These are the activations of a small neural network, seen along a few directions. Each row is one input.
Each table varies a few parts of the input and shows all the possible inputs, shuffled.
A made-up example of a description, with smaller parts first: values(2) and (point or line(11) or (line(4) and ring(5))).
Shared parts are said once, and a part with two or three values counts as separate values.
In the rows, 128 means zero.

Rows:
x1: [185 114 126 112 125 114 110 128 141 208 166 173 148 111 104 116  71 166
 191]
x2: [127 148 114 108 149 146 135 108 109 208  96 123 131 181 142 133 104 154
 186]
x3: [ 91 101 171 141 118  99  78 187 151  42 120 120 107  99 101 103 191  55
  65]
x4: [ 36  84 157 177 154 144 186  86 140  57  81  97  94 125 127 140 183  93
  20]
x5: [154 108 141 118 128 146  90 150 126 220 147 143 129 131 104 122 115 159
 217]
x6: [ 92 103 179 103 128 124 131 195 145  38 113  86 111  88 110  92 188  79
  72]
x7: [109 139 114 119  92 103  53 109  69 154 151 103 211 159 132 159 149 154
 160]
x8: [112 122 119  86 149 120 101  79  60 177  86  95 156 156 117 135 107 155
 154]
x9: [180 111 112 104 137 133 101  78  71 164 112 128 109 104 114 134  63 166
 177]
x10: [162 166  85 134  79 106  73  92  76 132 169 128 173 140 145 173 121 162
 161]
x11: [175 118 113 101 147 133 138  99 135 213 127 165 139 130 122 114  47 163
 178]
x12: [100 127 165 124 133 154 165 229 196  60 122 115  90 104 138  91 184  72
 108]
x13: [100 136 138 144 152 156 245 148 198  64 119 139  98 107 149 103 130 100
  34]
x14: [120 176  94 109 126 144 121 109 109 188 116 114 169 195 153 155 127 138
 183]
x15: [131  92 136 123 113 101  44 130  78 173 160 115 174 128  99 129 145 170
 173]
x16: [128  87 141  91 149 131  85  92  67 191  97 102 145 124 101 121  93 157
 173]
x17: [143 114 135 112 151 158 119 121 117 221 106 131 119 150 127 119  89 157
 205]
x18: [ 68 128 156 149 160 188 222 166 182  73 101 108  78 126 152 113 175  93
  69]
x19: [ 88 112 127 198 138 139 206  77 139  28  94 121  63 104 146 146 151 100
  23]
x20: [ 98 129 158 157 121 131 113 218 211  68 131 149  82 111 121 107 188  51
 100]
x21: [109 124 134 144 141 157 204 122 129  14 110 104  69  83 144 120 143 101
  43]
x22: [146 131 150 118 114 124 148 183 148  10 134 111  73  66 125 102 154  82
  74]
x23: [159 182  77 104 112 116 109  66  67 138 122 110 154 154 141 170 104 150
 150]
x24: [178 127 113 133 108 101  98 134 149 198 192 173 166 135 118 123  97 179
 175]
x25: [141  82 152 102 128 115  57 123  74 187 135 113 154 107  82 123 120 159
 185]
x26: [141 138 153 118 130 124 190 209 213  56 140 146 103  93 137  86 141  75
  68]
x27: [157 173  93 133  90 102 109 114 136 177 180 161 203 170 154 153 102 161
 161]
x28: [144 127 142 157 103  99  99 174 158  14 138 145  70  73 115 116 159  60
  70]
x29: [193 107 121 116 116 117  75 109  78 161 152 140 119  86  97 134  91 165
 190]
x30: [107 153 102  89 126 117  90  82  60 161 104  86 191 174 130 157 132 141
 148]
x31: [151 187  80 102 123 113 144  88 127 179 137 146 186 177 151 150  87 145
 155]
x32: [125 163 107 139  94 132  86 136 118 185 158 130 187 188 156 159 142 153
 189]
x33: [ 59 101 167 128 156 158 186 132 127  46  93  78 101 110 128 110 176  98
  36]
x34: [141 118 128 142 113 126  75 157 127 198 172 141 151 147 125 127 138 169
 208]
x35: [136 137 143 155 117  99 136 200 222  59 149 179 100  97 124  96 143  54
  63]
x36: [185 123 115 141 100  96  64 115  83 146 176 138 136 109 116 140 116 180
 175]
x37: [ 43 110 143 198 161 172 220 121 188  80  91 127  74 142 155 141 180  86
  55]
x38: [158 153  97  95 145 120 153  86 129 202 116 155 147 165 132 130  60 163
 156]
x39: [ 82 122 129 195 154 141 243 103 203  74 108 158  91 130 154 130 136  91
  16]
x40: [166 148  95 102 137 120 120  66  64 154  99 119 119 141 131 147  78 164
 154]
Changing only one part turns x35 into x20. The same change can be made to x11. Which row results?
> x17
Changing only one part turns x31 into x23. The same change can be made to x1. Which row results?
> x29
What do these inputs look like to the network?
> values(4) and (line(4) or ring(6))
Which other rows does x15 become when the ring(6) part takes its other values? List them by row number.
> x7, x8, x16, x25, x30
Which other rows does x2 become when the values(4) part takes its other values? List them by row number.
> x8, x38, x40
Which other rows does x12 become when the line(4) part takes its other values? List them by row number.
> x18, x20, x37

Rows:
x41: [117 167 101 127 128 129 161  99 127 140 126 128 160 166 154 147 122 135
 113]
x42: [157 109 140 100 132 103  93 130 102 133 128 123 122 105  98 110 112 141
 133]
x43: [113 129 142 153 135 136 169 164 165  38 114 125  65 102 139 111 163  84
  71]
x44: [111 136 114 112 141 136 147  75  90 132  93 104 135 141 131 145 113 135
 116]
x45: [161 143 121 120 109 101 104 154 157 141 159 158 148 123 121 121 115 122
 144]
x46: [140 110 143 108 145 138 127 148 143 179 119 140 117 134 120 105 101 140
 169]
x47: [131 151 114 128 107 131 102 127  99 105 137 110 139 134 143 145 145 127
 139]
x48: [142 134 112 115 147 142 171  96 134 165 110 143 128 138 138 127  75 148
 134]
x49: [ 84 111 168 138 148 148 173 181 181  68 105 118  89 109 130  99 171  77
  76]
x50: [115 131 118 161 112 125 119 118 131 141 158 140 155 142 135 148 146 142
 129]
x51: [159 159 106 132 116 128 124 143 147 138 150 149 120 134 139 133 120 129
 160]
x52: [104 130 135 115 123 135 102 145 115 138 122 104 156 148 133 129 152 124
 145]
x53: [156 122 129 115 132 134 120 121  95 127 123 114 102 110 121 127 118 146
 152]
x54: [111 100 133 147 129 126 102  91  93 139 121 117 123 126 112 145 136 143
 131]
x55: [138 133 121 119 125 128 100 114  85 115 115 107 109 121 123 139 133 131
 147]
x56: [105 151 107 121 127 131 146  85 105 126 111 109 159 161 151 150 124 133
 111]
x57: [135 134 125 116 107  96  76 136 108 112 142 122 161 130 123 130 139 121
 124]
x58: [142  99 134 154 129 137 130 116 137 169 141 156 125 116 121 130  99 154
 148]
x59: [115 141 131 121 123 132 121 155 138 151 139 124 154 156 136 127 150 127
 149]
x60: [106 118 126 158 109 127 103 106 107 130 141 119 155 138 133 153 149 139
 123]
x61: [169 132 120 123 129 133 125 134 129 149 131 146 102 119 131 120  94 145
 163]
x62: [138 118 136 105 115 110  83 127  95 113 129 114 141 104 103 129 129 121
 126]
x63: [128 104 148 100 153 133 114 136 108 162 105 109 114 131 109 106 124 144
 157]
x64: [129  91 136 142 142 126 114  97 100 154 124 126 113 119 108 128 121 159
 137]
x65: [143 147 119 120 102 101  98 151 135 119 163 139 167 127 127 129 137 123
 129]
x66: [114 114 157 139 126 118 150 176 176  36 132 133  98  84 118 103 158  72
  53]
x67: [141 164 107 133 106 127 119 141 126 116 152 129 140 138 147 142 142 131
 146]
x68: [131 136 132 120 127 138 131 161 163 166 141 142 143 142 131 121 128 124
 165]
x69: [ 87  95 154 184 134 141 173 145 173  61 126 134  88  97 131 121 165  92
  56]
x70: [ 88 132 132 146 158 140 212 122 168  62  89 124  84 127 148 115 144  89
  41]
x71: [108 112 146 105 138 141 107 132 100 144 106 100 129 131 113 126 141 125
 149]
x72: [133 125 118 161 120 123 124 123 155 161 154 160 139 136 129 140 124 141
 147]
x73: [168 117 135 109 121 116 109 147 139 147 148 153 132 102 111 110  90 134
 145]
x74: [133 160  99 125 134 135 170 105 152 155 129 147 148 152 148 140 101 133
 131]
x75: [129 124 119 107 154 136 162  79  99 147  98 113 122 136 127 129  98 151
 123]
Changing only one part turns x63 into x42. The same change can be made to x59. Which row results?
> x65
What do these inputs look like to the network?
> values(5) and (point or ring(6))
Which other rows does x41 become when the ring(6) part takes its other values? List them by row number.
> x44, x48, x56, x74, x75
Which other rows does x56 become when the values(5) part takes its other values? List them by row number.
> x47, x52, x57, x60
Which other rows does x66 become when the values(5) part takes its other values? List them by row number.
> x43, x49, x69, x70
